A small network was shown many inputs. Here are its activations along a few directions, one row for each input.
Each table varies a few parts of the input and shows all the possible inputs, shuffled.
Descriptions start from the smaller parts, as in this example, which fits no table here: one of 4 places along a line, together with either a single point or one of 9 places along a line or (one of 2 separate values, together with one of 8 places around a ring).
Shared parts are said once, and a part with two or three values counts as separate values.
In the rows, zero is written as 128.

Other details of the inputs shift rows strongly along two fixed directions, in all tables alike. That doesn't count.
These rows show it; all are for the same input, with only those details redrawn:
[132 135 123 140  76 141  84 100 132  57 126  71 107 122 135]
[ 80  52 118 152 184 109 128 117 127 105 120  81 106 173 114]
[126  81 109 114 228 102 183 175 119 171 121 150 161 118  97]

Rows:
R1: [156 181 139 123  52 150 104 110 133 122 137 137 125 108 146]
R2: [117 156 145 146  62 148  81  91 137  91 131 104  94 151 153]
R3: [ 63  74 142 156 170 112 126 108 130 137 125 116  93 202 132]
R4: [199 216 129  83  99 137 159 166 125 184 134 208 183  55 132]
R5: [200 215 128  86  99 140 160 167 127 186 134 206 183  56 131]
R6: [164 176 135 106  98 137 141 140 127 162 136 175 150  93 133]
R7: [ 64  68 143 156 168 116 126 108 129 138 129 117  90 199 129]
R8: [178 163 113 102 121 134 139 158 124 123 127 140 162  67 119]
R9: [153 184 139 122  53 144 106 109 132 118 135 140 125 108 148]
R10: [133 131 120 140  70 136  90  92 133  62 125  69 111 121 135]
R11: [112  97 132 120 212 112 179 167 122 207 130 184 146 146 112]
R12: [119 150 141 146  55 146  86  82 137  97 132 102  97 149 152]
R13: [161 183 137 106 105 138 136 149 125 155 135 177 148  94 136]
R14: [111 100 130 120 214 112 180 166 122 207 128 183 148 147 114]
Q: Describe the family of inputs behind these rows.
A: one of 2 separate values, together with either a single point or one of 6 places around a ring
Q: The inputs of R1 and R11 match in every part but the choice among 2 separate values. If R6 is changed in the same way as R1 into R11, which row does it become?
A: R7
Q: Which other rows does R12 become when the choice among 2 separate values takes its other values? List them by row number.
A: R14

Rows:
R15: [189 202 132  91  98 125 128 158 130 121 125 159 158  74 134]
R16: [131 114 139 123 139 128 118 143 128 116 133 122 111 135 122]
R17: [120 124 132 141 133 108 125 124 127 117 123 127 133 135 124]
R18: [121 115 133 125 186 100 160 155 132 142 120 145 142 141 111]
R19: [117  99 128 118 186 130 159 158 123 143 126 151 127 129 108]
R20: [106  93 141 162  52 145  61  54 141  67 135  48  70 175 144]
R21: [132  87 129 130 167 122 161 136 132 174 134 141 143 134 102]
R22: [ 85  98 129 161 120 157  86  98 130  80 122  74  82 173 138]
R23: [ 86  99 130 152 120 146  75 100 128  87 133  67  84 177 139]
R24: [ 99  99 136 167  49 139  62  73 134  62 135  48  64 176 147]
R25: [111 120 114 127 192 123 156 149 124 151 109 144 147 140 125]
R26: [111 123 127 130 135 113 128 119 117 114 126 129 132 129 137]
R27: [118  93 126 133 180 120 151 151 124 155 131 153 133 121 108]
R28: [113 115 126 109 188 100 154 151 123 145 124 145 140 139 118]
R29: [179 198 123 108  92 129 132 145 129 126 124 167 164  59 131]
R30: [ 90 110 144 150  70 146  55  78 133  39 139  51  59 172 143]
R31: [181 221 130 100  52 151 111 129 132  80 122 141 142  68 143]
R32: [122 104 118 126 167  93 161 146 124 168 120 141 144 142 122]
R33: [127 104 126 121 123 133 126 110 127 143 140 118 125 132 121]
R34: [ 89  85 129 168  97 136 100  91 138  92 131  74  78 168 131]
R35: [189 211 131 107  44 133  93 127 125  96 129 141 149  67 147]
R36: [114 136 122 131 147 130 124 128 125 119 119 116 134 140 144]
R37: [ 89  99 132 167 121 151  83 100 140  83 125  70  81 172 136]
R38: [118 138 122 141 148 129 123 129 138 120 113 117 130 138 134]
R39: [129  99 123 121 171  99 160 127 131 172 120 141 151 141 119]
R40: [113 121 116 118 193 112 145 151 122 158 119 138 148 143 126]
R41: [129 117 141 132 138 131 124 142 133 113 134 121 115 135 114]
R42: [115 107 114 134 169 101 170 142 133 164 118 144 143 135 117]
R43: [193 191 126 104  80 131 142 129 138 145 128 155 174  73 126]
R44: [117  98 131 115 187 125 157 159 119 144 135 146 129 129 116]
R45: [126 109 136 141 131 127 119 133 124 122 136 127 122 128 116]
R46: [ 62 122 178 166  85 152  82  81 138 137 145 137  54 218 162]
R47: [121 100 132 124 187 124 156 160 133 146 129 148 126 127 106]
R48: [189 207 122 100 102 138 119 158 129 135 121 151 167  78 142]
R49: [114  91 126 124 179 121 152 150 110 153 137 152 137 122 118]
R50: [112 113 128 114 189 105 163 150 122 140 122 147 141 135 124]
R51: [180 213 117 110  32 148 119 120 129 103 123 137 148  69 146]
R52: [118 101 116 122 171 113 172 120 129 165 115 147 150 135 116]
R53: [178 197 114  94  78 125 137 145 122 143 132 155 165  72 136]
R54: [112 124 125 125 135 107 119 120 118 120 127 127 131 132 131]
R55: [ 82  84 134 161 108 140  90  89 123  75 128  87  81 162 132]
R56: [185 192 119  88  82 131 136 125 129 148 132 155 172  70 133]
R57: [123  86 120 123 169 132 166 130 126 170 127 147 139 129 108]
R58: [121 117 124 126 126 119 141 100 130 133 125 119 137 135 135]
R59: [ 94  95 138 160  54 154  71  49 136  61 138  49  72 168 149]
R60: [189 227 128 116  55 153  96 136 137  97 123 128 155  78 145]
R61: [125  89 129 125 178 112 142 156 116 159 133 151 134 128 112]
R62: [186 197 121 110  76 126 143 149 131 141 128 155 167  74 129]
R63: [128 109 128 142 118 128 132 133 129 136 136 118 121 135 117]
R64: [ 97  95 135 159 119 143  74 104 132  87 127  68  83 179 140]
R65: [ 96  80 134 163 100 141 100  72 145  96 130  74  85 167 128]
R66: [185 222 133 106  54 145 108 132 142  83 124 138 141  66 141]
R67: [115  93 124 118 179 115 143 151 111 158 139 151 136 126 111]
R68: [118  92 117 119 166 116 156 151 117 172 139 141 134 133 112]
R69: [116  90 118 125 166 122 165 150 116 167 137 143 135 129 119]
R70: [158 252 169 115  22 158  98 111 136 151 140 196 121 117 174]
R71: [116  91 115 128 165 127 167 149 119 166 128 147 132 130 111]
R72: [122 102 119 129 173 107 169 123 139 168 117 144 149 133 114]
R73: [126 105 127 134 188 132 145 165 127 160 128 138 139 139 111]
R74: [108 106 119 126 180 106 160 140 117 147 115 157 145 129 118]
R75: [180 212 120 107  33 143 117 122 125 104 132 133 150  68 153]
R76: [117 104 121 124 191 138 148 160 118 158 131 139 138 133 124]
Q: Describe the family of inputs behind these rows.
A: one of 2 separate values, together with either a single point or (one of 5 places along a line, together with one of 6 places around a ring)
Q: The inputs of R24 and R32 match in every part but the choice among 2 separate values. If R33 is changed in the same way as R24 into R32, which row does it become?
A: R56
Q: The inputs of R45 and R17 match in every part but the choice among 2 separate values. If R63 is changed in the same way as R45 into R17, which row does it become?
A: R62
Q: Start at R21 and move only the place on the ring of 6, one step at a time. The first step leads to R65. Which rows follow, in order?
A: R57, R59, R33, R20
Q: Which other rows does R37 become when the choice among 2 separate values takes its other values? List them by row number.
A: R38
Q: Start at R56 and move only the place on the line of 5, one step at a time. The first step leads to R53. Which rows follow, in order?
A: R54, R28, R40
Q: Which other rows does R58 become when the place on the ring of 6 takes its other values? List them by row number.
A: R39, R43, R52, R56, R72
Q: Which other rows does R22 become when the choice among 2 separate values takes its other values? List them by row number.
A: R25

Rows:
R77: [139 111 128 113 172 117 175 158 122 180 133 179 152 106 106]
R78: [131 143 143 136  67 131 100  98 136  87 133 109 103 130 136]
R79: [132 118 121 112 174 121 182 156 122 178 127 178 154 107 112]
R80: [122 152 134 137  74 139 103  89 134  84 123 109 111 129 145]
R81: [197 159  95  96 117 131 136 161 122  89 122 112 175  38 108]
R82: [ 92  98 135 150 171 116 124 133 133 123 120 113 109 174 126]
R83: [130 152 126 138  74 141  98  87 138  99 122  95 119 135 148]
R84: [121 145 129 131  74 149  92 102 122  90 135 103 106 127 148]
R85: [186 181 127 104  86 133 134 142 134 150 134 151 159  83 128]
R86: [135 134 123 112 195 128 165 170 126 172 120 170 157 116 118]
R87: [ 98  88 140 146 168 120 123 133 134 126 128 113 103 172 120]
R88: [ 82  92 126 137 167 115 127 115 120 127 124 117 114 167 134]
R89: [ 88  90 134 148 157 101 138 114 131 125 120 122 112 168 124]
R90: [175 176 128  99  92 144 124 151 116 141 143 162 150  72 131]
R91: [174 187 125 106 103 162 130 158 128 135 132 157 149  76 132]
R92: [147 111 119 114 171 119 170 156 125 195 132 165 161 112 109]
R93: [ 96  81 136 149 166 132 122 131 130 130 130 114 103 165 119]
R94: [131 143 124 140  67 150 101  91 135 103 129  94 113 131 144]
R95: [ 86  93 130 141 163 103 125 123 121 127 125 117 113 171 131]
R96: [ 96  90 126 150 156 104 133 112 134 140 119 107 120 175 127]
R97: [129 145 139 129  73 133  86 107 126  89 138 104 104 133 143]
Q: Describe the family of inputs behind these rows.
A: either a single point or (one of 4 places along a line, together with one of 5 places around a ring)
Q: Which other rows does R88 become when the place on the line of 4 takes its other values? List them by row number.
A: R80, R83, R86
Q: Start at R88 and move only the place on the ring of 5, one step at a time. The first step leads to R84. Which rows follow, in order?
A: R90, R97, R95
